Each row below holds a small network's activations on one record, seen along a few directions.
Records have a field called SANOS. Each example row is followed by its value.
The largest differences between rows may come from other fields.
In the rows, zero is written as 500.
Random noise pushes rows far along 2 fixed directions. That doesn't count. These rows show it; they differ only by the noise:
[445 506 501 582 519 521 509 623 500 378 448 609 579 529 458 493 429 564
 480 544 612 541 362]
[506 607 498 469 565 424 701 681 449 124 564 705 659 629 378 233 421 805
 638 540 811 387 141]
[471 477 492 541 504 534 456 523 521 493 456 516 523 492 502 548 484 469
 455 529 503 549 482]
[438 520 504 592 526 512 535 661 491 327 449 646 602 545 439 463 409 606
 495 549 659 532 311]

[575 452 462 375 484 505 386 258 583 750 553 275 389 408 573 617 637 245
 429 493 268 499 780] -> davab
[477 532 469 583 535 506 581 581 515 379 480 579 505 558 459 391 456 594
 515 570 635 474 408] -> zedat
[633 525 434 320 533 426 574 289 586 566 648 321 377 509 515 369 649 416
 546 542 429 376 662] -> zedat
[581 580 490 419 545 400 597 539 533 409 633 520 489 545 447 390 526 572
 574 534 571 414 465] -> fek
[595 547 485 393 518 446 533 421 529 553 606 443 425 491 533 448 554 491
 535 496 421 449 588] -> fek
[589 500 486 297 513 462 520 307 545 559 602 371 472 482 528 450 618 399
 546 473 423 414 584] -> pib
[511 471 508 461 475 506 448 430 506 622 486 454 459 449 546 605 516 415
 469 488 381 554 604] -> tozu
[468 472 448 552 484 503 441 412 553 631 497 457 369 480 576 556 548 396
 420 496 422 507 630] -> kot
[607 535 508 372 521 435 598 442 530 457 597 421 515 506 453 416 560 489
 596 536 501 404 538] -> timeg
[416 495 528 642 518 506 474 671 544 416 427 623 593 505 412 609 428 462
 444 567 624 588 405] -> pib
[505 452 496 407 501 506 456 403 540 561 511 428 512 461 519 556 586 359
 473 486 459 525 542] -> dirib
[352 492 519 732 514 573 460 757 478 347 348 706 626 527 439 572 337 588
 420 558 670 632 293] -> davab
[390 427 527 623 493 575 389 567 542 560 376 537 563 444 498 700 467 329
 390 522 502 635 506] -> dirib
[480 508 529 538 507 483 532 602 495 434 476 584 552 520 466 525 446 548
 524 532 555 515 432] -> tozu
[383 484 468 722 510 511 454 654 549 489 418 637 474 499 483 594 420 477
 383 550 582 588 460] -> kot
[553 499 525 435 505 490 566 474 490 463 526 457 526 498 479 442 509 529
 571 518 490 464 497] -> timeg

Which value of SANOS does each new row have?
[455 503 450 593 535 460 495 588 571 467 503 568 456 524 476 517 484 486
 429 556 575 536 479] -> kot
[565 563 498 374 537 412 596 460 538 407 607 503 547 524 436 409 554 504
 585 511 581 398 450] -> pib
[394 493 545 682 526 543 493 706 512 370 387 670 632 522 424 581 389 525
 472 554 654 575 342] -> pib
[524 401 516 480 483 552 393 370 598 727 460 315 427 396 554 654 561 239
 426 549 275 579 776] -> timeg
[476 558 528 523 516 444 612 655 468 314 498 672 602 551 423 435 413 646
 571 524 659 473 313] -> tozu
[486 391 490 545 436 598 277 342 547 798 413 328 396 387 602 776 571 239
 353 487 231 630 772] -> davab
[515 548 442 476 540 401 582 501 579 437 587 542 441 534 476 386 529 523
 505 548 584 437 479] -> kot
[596 559 426 328 543 383 630 378 539 424 677 458 404 577 514 254 617 607
 604 498 561 320 476] -> kot
